Each row below holds a small network's activations on one record, seen along a few directions.
Records have a field called BIFU. Each example row is followed by its value.
Other fields move the rows too, some of them a lot.
(in the rows, 500 means zero)
Strong random noise was added to every row along 4 fixed directions; ignore it. To show where, here is one row again and again, with new noise each time:
[554 450 554 508 515 486 466 454 438 440 478 495 447 547 494 353 435 557
 567 528]
[472 469 356 669 294 527 470 567 412 611 564 501 622 505 556 620 658 527
 531 536]
[586 464 498 500 350 495 598 514 338 445 441 597 692 609 567 459 535 484
 550 532]
[565 487 326 580 217 433 551 498 285 553 470 555 684 539 616 595 591 489
 582 525]
[524 451 523 550 520 490 417 458 466 482 511 459 397 514 483 378 448 576
 568 528]
[507 442 563 610 469 423 539 441 518 437 627 387 505 345 460 578 751 589
 338 547]

[348 551 468 529 593 650 422 593 710 670 587 492 406 450 435 609 484 451
 441 496]	zuna
[499 583 405 408 435 439 589 445 510 571 476 535 520 416 529 657 481 402
 447 484]	zuna
[447 456 550 544 458 742 485 603 546 635 546 634 551 639 460 422 457 479
 538 611]	mula
[532 473 783 359 710 597 607 525 602 324 462 576 538 592 422 319 441 472
 407 506]	peti
[514 459 455 596 322 556 555 586 392 523 515 571 714 582 557 548 635 496
 518 537]	zotu
[556 478 548 463 645 390 384 415 462 376 430 400 309 513 485 306 342 590
 612 447]	fep
[585 453 529 508 472 413 492 406 396 420 477 471 449 499 512 386 468 564
 552 525]	zotu
[558 460 622 455 564 443 515 336 526 451 544 459 329 408 429 388 460 562
 440 584]	tep
[587 453 630 401 529 592 529 490 416 429 398 643 523 702 499 234 296 491
 627 557]	gugi
[584 485 261 596 254 336 424 419 243 552 444 468 508 503 626 518 479 557
 692 492]	lan
[475 594 175 508 450 353 279 408 425 675 418 410 232 432 581 551 239 497
 745 402]	rires
[689 484 576 367 405 258 698 234 348 342 460 497 494 371 519 474 530 511
 406 568]	tep
[497 570 383 449 414 474 569 550 450 529 429 564 641 528 576 628 497 400
 522 432]	rires
[563 539 513 359 377 538 705 496 432 510 424 686 705 581 546 548 471 365
 466 543]	zis
[713 493 575 356 443 193 713 338 273 186 360 473 656 461 585 467 571 508
 448 438]	fep
[589 484 726 328 528 616 747 590 455 314 381 714 810 715 512 374 483 387
 444 510]	peti
[516 514 662 347 676 644 549 647 521 354 342 646 630 755 506 294 306 412
 590 416]	moda
[529 471 434 527 505 482 323 398 436 577 475 473 253 533 497 318 272 578
 695 543]	gugi
[567 528 601 383 613 349 604 423 502 300 442 445 509 424 499 493 522 485
 407 417]	moda
[531 573 361 440 400 356 567 411 444 535 464 488 512 393 559 660 507 435
 476 459]	sig
[541 469 537 502 478 423 508 334 507 522 574 436 342 366 444 489 524 566
 432 602]	mula
[526 423 592 591 516 453 493 494 478 390 559 412 523 467 475 459 658 606
 435 524]	lan
[439 549 309 557 523 474 312 582 474 573 435 430 418 550 559 518 378 512
 685 382]	kizen
[469 544 328 495 290 653 531 620 422 712 446 688 679 668 577 591 422 381
 624 549]	zis
[396 523 371 613 598 494 271 570 564 566 516 363 333 468 504 514 441 560
 614 391]	kizen
[466 535 563 446 669 439 478 419 645 467 543 396 317 350 428 524 481 510
 393 466]	sig

Which value of BIFU does each new row have?
[523 426 682 522 577 547 535 507 531 385 546 495 524 521 442 384 579 559
 426 545]	zotu
[362 521 409 610 432 646 458 579 642 735 645 509 488 424 459 690 613 471
 415 565]	zis
[543 605 349 357 386 390 607 413 431 567 407 572 537 449 576 645 404 371
 516 463]	zuna
[396 510 529 579 590 570 485 667 619 463 553 448 613 490 486 610 673 493
 404 410]	kizen
[481 543 579 360 618 652 536 607 561 486 393 644 561 677 494 391 303 390
 564 460]	sig
[571 498 432 544 532 150 425 263 437 374 536 232 256 214 506 551 582 638
 454 433]	fep
[472 454 606 508 594 608 420 440 604 574 576 500 296 488 400 358 398 556
 499 607]	mula
[472 434 512 645 458 552 450 585 479 491 566 468 574 530 502 491 642 572
 502 514]	lan
[585 557 364 425 501 262 452 389 357 405 358 420 412 463 592 480 355 504
 638 368]	kizen
[391 556 298 622 438 480 406 586 547 632 559 416 509 405 542 728 614 486
 498 420]	moda
[399 562 470 471 558 595 484 547 654 629 545 522 449 453 460 608 471 429
 438 495]	zuna
[462 446 513 627 507 523 409 504 533 528 596 422 423 449 462 483 586 590
 485 536]	zotu
[579 510 531 444 546 258 542 281 487 383 520 359 336 281 479 529 541 555
 395 487]	peti
